A small network was shown many inputs. Here are its activations along a few directions, one row for each input.
In each table, some parts of the input vary, and every possible input appears once, in random order.
Descriptions start from the smaller parts, as in this example, which fits no table here: one of 8 places around a ring, together with either a single point or one of 9 places around a ring or (one of 3 separate values, together with one of 4 places along a line).
Shared parts are said once, and a part with two or three values counts as separate values.
In the rows, zero is written as 128.

Other details of the inputs vary at random and push rows far along two fixed directions, the same in every table; ignore that.

Table:
R1: [ 99 165 150 161 138 105 161 150 146 137 140 102 102 122 135]
R2: [135  76 119 123 114  88 165  91 108 184 109 155 214 150 183]
R3: [144  89 120  88 126 132  80 115 127 112 119 149 159 138 136]
R4: [ 99 167 161 143 148 114 120 158 162  95 150  91  75 112 127]
R5: [150 154 160 148 148 157 146 126 117 134 124 112  64 131  97]
R6: [105 165 136 142 140 147 108 165 144  89 154 101  76  97 110]
R7: [156 101 136  98 128 108 122 101 127 150  99 151 157 172 135]
R8: [115 175 152 146 141 122 140 152 151 120 131 104  73 134 105]
R9: [121 108 108 182 113 170 191 115  79 164 148 121 141  70 154]
R10: [172 110 129  76 131 155  70 104 128  96 106 152 116 153  95]
R11: [147 125 109  60 121 134  48 127 159  68 117 150 129 146 103]
R12: [129  65 107 114 111 109 135  97 110 153 126 149 213 120 184]
R13: [101 116  65 205  81 145 248 109  70 192 146 135 193  64 173]
R14: [127 177 143 143 137 142 137 146 142 109 132 108  66 126  93]
R15: [109 119 154 170 140 124 171 126 115 153 146 102 122  98 165]
R16: [118  95  97  90 108  93 101 117 146 112 128 149 201 130 165]
R17: [151 124 103  68 116 136  64 117 148  79 112 155 136 149 100]
R18: [118 135 173 163 155 120 158 130 127 147 139  97  95 118 144]
R19: [ 97 170 101 169 122 137 143 182 115 147 144 119 108 125  91]
R20: [127 122 139  73 135  78  74 126 177  95 114 139 150 169 135]
R21: [128 161 142 154 148 155 115 171 109 143 133 113  68 144  70]
R22: [168  97 111  98 115 145 118  90 107 137 101 162 157 149 119]
Description of these inputs: one of 2 separate values, together with either a single point or one of 10 places around a ring.
Changing only the choice among 2 separate values turns R5 into R14. The same change can be made to R22. Which row results?
> R13

Table:
R23: [106 195 172 132 161 119  95 168 178  74 147  85  37 128  89]
R24: [147 123 116  68 130 127  45 138 149  87 114 149 129 163  94]
R25: [119 140 127 177 126 163 178 126 104 139 148 105  98  81 130]
R26: [ 92 148 122 182 127 136 170 146 117 137 157 101 111  86 134]
R27: [153 117 158  56 143  84  65 107 175  93  98 144 137 185 130]
R28: [130  86 112 105 106  86 150  91 134 146 113 152 208 138 186]
R29: [133 145 133 176 125 166 188 119  98 149 137 113  95  92 127]
R30: [143  94  77 114  93 122 149  96 103 157 108 170 205 142 140]
R31: [135 126 137  66 132  84  67 136 173 102 106 145 145 182 123]
R32: [119  83  87 115 101 116 133 113 116 143 126 155 207 117 170]
R33: [113 144 121 178 126 161 170 133 106 132 152 105 100  79 126]
R34: [ 97 154 152 180 139 112 182 151 128 159 145  95 107 110 147]
R35: [117  92 102 111 102  92 147 110 133 147 122 151 209 126 187]
R36: [133  97  69 117  91 127 144 115 101 157 115 170 206 132 146]
R37: [ 89 161 133 181 128 112 184 148 135 140 152  98 112  97 146]
R38: [164 103 147  58 152 114  32 116 146  89 111 145 135 177 102]
R39: [ 94 146 125 183 126 138 172 157 113 150 151 104 111  94 138]
R40: [112 145 123 182 127 154 174 148  99 159 145 110 103 100 121]
R41: [134 195 154 127 155 162  85 162 151  72 138 101  23 130  53]
R42: [114 157 111 178 120 160 173 138 104 134 150 111 105  83 117]
R43: [130  97  70 118  92 131 138 114 102 147 123 164 205 118 148]
R44: [135  75 108 108 107 115 134 103 115 153 115 156 197 133 172]
R45: [101 148 159 179 144 112 183 146 125 161 144  96 106 110 154]
R46: [128  83  93 109 103  99 133 101 121 149 114 160 207 146 156]
R47: [118  80 117 114 123  70 134 103 124 152 129 145 224 138 189]
R48: [107  95  88 117  97  79 150 120 131 156 122 156 224 135 182]
R49: [151  86  92 114  98 137 151  95  96 161 110 166 195 129 156]
R50: [143  76  94 119 111 114 141  94  92 161 123 160 219 131 161]
R51: [105 196 174 130 163 122  86 183 178  77 147  85  34 129  88]
R52: [ 89 154 134 175 130 124 174 152 132 136 156  98 114  83 156]
R53: [ 99 153 144 175 131 123 184 135 134 134 151  96 105  87 156]
R54: [106 140 137 177 129 148 175 133 117 137 151 100  99  83 142]
R55: [ 90 145 122 181 125 141 165 156 113 141 159 102 115  80 142]
R56: [127 144 137 181 133 158 185 135  92 170 137 114  98 106 123]
R57: [162 118 127  59 132 121  50 116 154  90  99 155 124 184  86]
R58: [115 193 182 125 166 130  89 162 182  63 144  84  24 123  91]
R59: [170 114 141  55 140 120  45 110 154  92  94 152 119 193  83]
R60: [159 111 160  54 151 109  37 126 162  96  98 145 116 193 102]
R61: [134 121 125  68 132 111  45 142 161  86 116 145 135 164 107]
R62: [136  93  73 118  92 137 145 107 100 148 120 165 203 115 153]
R63: [136 169 197 127 173 149  86 159 154  95 131  92  21 140  86]
R64: [148 124 120  66 130 132  42 137 151  81 116 147 125 157  95]
R65: [176 119 141  61 137 135  59 113 140 105  94 158 120 181  95]
R66: [165 110 160  52 147 110  43 108 165  86  96 146 117 186 106]
R67: [149 116 141  62 136 125  48 129 163  83 110 143 118 161 113]
R68: [127 180 200 130 174 115 106 150 171  94 132  85  31 148  96]
R69: [117  92  95 112 100  74 152 102 134 154 116 156 222 146 176]
R70: [157  84  98 112 103 126 152  79  98 161 104 168 199 141 152]
R71: [117 138 125 177 126 166 173 138 101 146 149 108 102  81 134]
R72: [127  68 111 115 122  94 124 101 109 153 127 150 216 135 174]
R73: [149 171 190 127 173 155  90 142 146  94 127  96  15 148  64]
R74: [130 146 139 182 134 155 190 121  95 162 135 112  97 106 120]
R75: [148 170 183 125 165 171  87 154 145  89 132  97  15 131  75]
R76: [134  79 105 107 110  98 130  96 121 153 109 157 202 154 154]
R77: [149  87  87 114  98 120 152  88 100 165 104 168 206 147 142]
R78: [163 112 161  52 151 104  39 113 167  87  96 145 114 195  98]
R79: [148  72 101 112 107 123 140  94  97 168 110 164 204 140 162]
R80: [110 159 110 177 122 160 166 155 103 141 150 113 103  90 114]
R81: [128 137 146 180 137 155 181 120  98 155 140 105  94  98 129]
R82: [131  84  78 116  98 132 135 108 104 146 124 159 204 115 158]
R83: [162 112 155  53 141 118  47 111 167  79 100 144 113 175 108]
R84: [106 147 115 182 123 155 172 152 101 152 149 111 107  93 124]
R85: [122 147 119 176 120 171 182 136  97 149 144 115 103  83 130]
R86: [123 136 145 182 140 153 175 137  95 167 141 107  96 106 127]
R87: [ 83 159 132 177 129 118 170 159 133 136 160  96 116  85 151]
R88: [140  92  75 114  93 124 145 109  99 165 110 172 208 141 144]
R89: [103 148 159 177 141 117 184 141 125 157 144  97 107 103 160]
R90: [160 137 117  63 126 130  56 124 153  82 102 156 117 174  80]
R91: [108 147 115 183 123 151 178 139 103 145 148 109 106  92 122]
R92: [120 152 114 176 121 166 178 130 103 135 146 113 104  82 122]
R93: [123 148 128 182 127 157 184 140  94 168 137 114 102 106 117]
R94: [152 124 121  63 131 127  43 123 156  72 113 146 123 160  90]
R95: [143 122 130  62 132 107  48 127 167  81 107 147 128 176 101]
R96: [124 183 179 126 166 154  77 161 167  62 143  87  14 121  75]
R97: [ 93 146 124 181 126 139 168 144 117 133 158 100 111  80 138]
R98: [ 85 159 131 179 128 115 176 146 134 131 160  95 116  84 150]
R99: [105 149 113 182 124 151 171 142 105 138 154 105 106  85 121]
R100: [ 99 145 133 183 130 138 174 154 111 157 147 103 106 101 134]
R101: [141  74  91 113 103 117 138 101  99 171 109 166 210 148 152]
R102: [125 147 120 177 120 167 188 123 100 143 143 113 102  83 127]
R103: [174 112 145  56 138 134  52 105 153  84  99 148 110 173  96]
R104: [124  88 106 110 107  72 150  97 133 158 112 153 218 153 175]
R105: [130 175 190 129 171 143  83 169 157  96 132  90  20 149  72]
R106: [147 118 152  60 137  95  67 123 172  96 105 142 135 172 136]
Changing only one part turns R60 into R56. The same change can be made to R55. Which row results?
> R43
Changing only one part turns R97 into R98. The same change can be made to R66. Which row results?
> R27
Changing only one part turns R102 into R54. The same change can be made to R41. Which row results?
> R26
Describe the family of inputs behind these rows.
> one of 4 places along a line, together with either a single point or (one of 2 separate values, together with one of 10 places around a ring)
Which other rows does R39 become when the place on the line of 4 takes its other values? List them by row number.
> R36, R48, R84
A walk changes only the place on the line of 4. It starts at R77 and steps to R59. List the rest of the walk in order.
> R76, R104
Which other rows does R69 become when the choice among 2 separate values takes its other values? List them by row number.
> R31
Which other rows does R32 become when the choice among 2 separate values takes its other values? List them by row number.
> R96

Table:
R107: [172  51  68  59  98 115  75  83 105 148  85 212 248 197 120]
R108: [111 180 116 172 115 179 172 156 129 113 148  99  59  78 106]
R109: [126 175 132 179 135 164 171 130 118 111 160  86  67  79 100]
R110: [ 66 185 146 194 145 105 159 172 144 124 167  83  80 106 117]
R111: [182 136 147  67 143 147  46  97 139  68 102 145  94 161  69]
R112: [107 100  39 168  75 131 190 117  86 175 144 151 225 105 146]
R113: [ 85 196 173 181 157  92 170 176 152 134 156  84  79 108 150]
R114: [177  54  76  40  89 128  85  73 120 134  74 214 227 179 144]
R115: [137 172 161 178 155 168 174 154  98 161 136 102  60 113 106]
R116: [125  70  86 158 108 152 177 108  59 186 136 151 202  86 178]
R117: [ 93 170 164 176 136 143 171 154 150 132 143  88  62  91 136]
R118: [142 159 160 184 156 178 173 113  94 136 147 100  57  94 102]
R119: [145 150 177  68 158  86  56 145 187 103 101 126 108 188 118]
R120: [162 123 136  60 142 156  20 135 136  76 113 146  97 149  85]
R121: [ 94  95  97 162 108  69 205  85 114 156 141 132 227  94 207]
R122: [123 147 175 184 154 141 178 120 119 134 147  77  53 104 120]
R123: [154 121 159  62 134 126  62 126 177  84  94 138  78 182 101]
R124: [171  57  58  32  72 126  78  74 118 124  69 215 235 171 144]
R125: [118  88  54 172  82 143 186 108  58 188 124 163 218 110 142]
R126: [ 75  86  94 158 106  81 177 128 114 161 158 131 233  80 225]
R127: [129 132 153  77 144  94  45 142 174  94 111 130 114 188  86]
R128: [110  86  58 152  87 139 172 121  85 161 154 141 216  73 180]
R129: [150 104 166  70 154 124  38 137 163  86 119 125  95 168 112]
R130: [168 158 132  56 141 121  57 150 170  81 111 141  99 176  81]
R131: [104  71  78 177  97 107 202 104  84 207 130 142 209 123 168]
R132: [151 130 177  68 158  97  57 107 178  72 110 117 104 168 104]
R133: [134 180 153 176 143 167 169 160  99 149 142 104  60 104 101]
R134: [ 89 152 174 180 157 137 145 167 137 130 166  73  76  79 146]
R135: [118 164 176 178 152 133 176 157 125 159 139  82  54 121 125]
R136: [122 149 151  56 137  90  55 141 206  56 111 139 104 166 120]
Changing only one part turns R131 into R122. The same change can be made to R112. Which row results?
> R109
Describe the family of inputs behind these rows.
> one of 5 separate values, together with one of 6 places along a line
A walk changes only the place on the line of 6. It starts at R128 and steps to R120. List the rest of the walk in order.
> R116, R129, R134, R126
Which other rows does R124 become when the choice among 5 separate values takes its other values? List them by row number.
> R111, R120, R125, R133
